Each row has a name. After each piece below comes the name of the row it's from, unless a question asks for something else. Each question is about the rows just above it. Places in a row count from 0.

Columns, left to right: C E Y L G
[ 94 162 107 162  99] = N
[ 94 158 112 161 106] = V
[ 95 161 108 165  97] = D
[ 94 162 105 163  97] = K
[ 95 159 113 161 106] = A
[158 161] is in which column, read top down?
E
Where do [ 95 161 108 165  97] appear?
D
One entry of K was changed: [ 94 162 104 163  97]. Where, and from what?
2, [105]
One entry of N was changed: [ 95 162 107 162  99]. Where, and from what?
0, [94]
[162 161 165] is in which column, read top down?
L
Row and place of [99] in the named rows:
N, 4

Columns, left to right: bas rof Govuk lagov dopo bomi zut lof vema
[147 125 159 128 110 105 149 160 121] -> R
[124 129 140 140 150 130 121 129 136] -> F
[111 133  90 132 140 149 101  95 136] -> Z
[118 121 104 117 122 140 127 111 126] -> X
[137 125 163 127 131 113 149 153 126] -> H
[121 119 101 113 117 140 131 114 117] -> Q
[137 123 156 126 120 111 147 153 126] -> P
[110 124 103 123 150 153 122 130 137] -> T
[139 134 155 137 134 115 132 147 130] -> J
[123 124 130 116 136 134 142 125 123] -> W
[146 124 156 117 102 107 156 157 118] -> B
[110 124 103 123 150 153 122 104 123] -> U
Which column holds this, read top down? [163 101]
Govuk
Where does [110 124 103 124 150 153 122 130 137] differ from T, and what was there?
3, [123]
Changed F: [124 129 140 140 150 130 121 129 135]. Place and old value:
8, [136]
Which column holds this, read top down? [133 121 125 119 123 124 134 124 124]
rof
[122 131] is in which column, read top down?
dopo

Columns, left to right: bisi Dotur gek dodel nupot nifar dopag Razu tig rav
[121 124  95 117 101 125 127 123 164 102] = Saf
[125 112 152 121 129 125 131 135 131 136] = res
[125 112 152 121 129 125 131 135 120 136] = sem
[101] is at row and place
Saf, 4
Which row holds [121 124  95 117 101 125 127 123 164 102]?
Saf
Which column holds [123 135] top down?
Razu
Where do [125 112 152 121 129 125 131 135 131 136] appear?
res
[124] is at row and place
Saf, 1
Where in the named rows is [102]?
Saf, 9

Columns, left to right: Nomil Luva Repe pelu lopa duv
[140 148 115 129 131 162] : rezo
[122 132 129 138 130 136] : dufi
[128  98 146 114 117  88] : gitom
[120 129 130 137 128 127] : fusi
[132  98 129] is in which column, read top down?
Luva
Where does [140 148 115 129 132 162] differ from rezo, and what was there?
4, [131]

Columns, left to right: Kemem Ropa lam Pak debu kuz
[107 157 123 145 137 131] : lagug
[131 142 134  96  84  86] : Bako
[121 166 125 121 137 129] : Vup
[124 164 151 119 153 154] : relar
[119 124 138 139 160 155] : Sul
[166 164] is in which column, read top down?
Ropa
Changed Bako: [131 142 134  97  84  86]. Place and old value:
3, [96]

Columns, left to right: Niv mefi dofe gizu ful nenut
[114 118 139 143 134 154] -> Kem
[120 146 135 122 156 113] -> ved
[112 134 150 117 132 130] -> Fabob
[123 148 136 114 152 106] -> gofa
[100 157 163 149 162 121] -> kinab
[142  97 103 155 106 154] -> vivim
[132 109 123 138 103 144] -> Vide
[156 142 106 148 115  97] -> borom
[110 134 141  99 145 133] -> Muk
Which column holds [ 97 133] top down?
nenut
Where does [110 134 141  99 145 134] differ from Muk, and what was there?
5, [133]

Columns, left to right: nev mig Soke Narig Zuvom zonu dig savi Ris suk
[110 114 115 121 128 116 118 111 140 145] = kib
[138 151 158 134 119 132 160 141 124  96] = muduk
[139 144 146 136 135 141 134 138 126 104] = kikag
Where does [110 114 115 121 128 116 118 111 139 145] differ from kib, and what was there?
8, [140]
[151] is at row and place
muduk, 1

Columns, left to right: Zoru rugik Geva badeg kigi keve Bogo
[125 126 135  89 106 150  88] -> rop
[125 126 135 128 115 137 124] -> kova
[125 126 135 128 115 137 134] -> pir
One entry of kova was changed: [125 126 135 128 115 137 123]. Where, and from what?
6, [124]
Changed kova: [125 126 135 127 115 137 124]. Place and old value:
3, [128]
[88] is at row and place
rop, 6
Which column holds this, read top down? [137 137]
keve
The row with [125 126 135  89 106 150  88] is
rop
Row and place of [106] in the named rows:
rop, 4

Columns, left to right: Bib duvo lud Kalar sadig Fip
[143 109 151 149 137 139] -> depe
[124 109 136 144 133 136] -> paf
[146 119 142 131 117 124] -> binu
[134 110 145 149 145 145] -> nupum
[124 109 136 142 143 140] -> fol
[112 125 124 129 114 113] -> mupog
[143 109 151  94 137 139] -> kosev
[145 109 149 144 145 145] -> fiz
One entry of binu was changed: [147 119 142 131 117 124]. Where, and from what?
0, [146]
Where does [135 110 145 149 145 145] differ from nupum, and what was there?
0, [134]
Where does [123 109 136 142 143 140] differ from fol, and what was there?
0, [124]
Changed mupog: [112 126 124 129 114 113]. Place and old value:
1, [125]
[151 149] is in which column, read top down?
lud
Which column holds [131 149] top down?
Kalar
Which column holds this, read top down? [129  94]
Kalar

Columns, left to right: doz gepa dopip sipul Fil kipu
[151 142 166 115  95 162] -> vap
[159 152 102 100 100 142] -> gani
[112 134  96 151 130 146] -> gabus
[130 113  98  99 146  99] -> tad
[155 100 163 156  96 132] -> Vumi
[134  95 126 105 124 120] -> Dusi
[152 109 147 103 105 104] -> nuv
[156 136  94 146 157 142] -> muz
[132] is at row and place
Vumi, 5
Which column holds [104 142] top down?
kipu
One entry of Dusi was changed: [134  95 126 105 125 120]. Where, and from what?
4, [124]

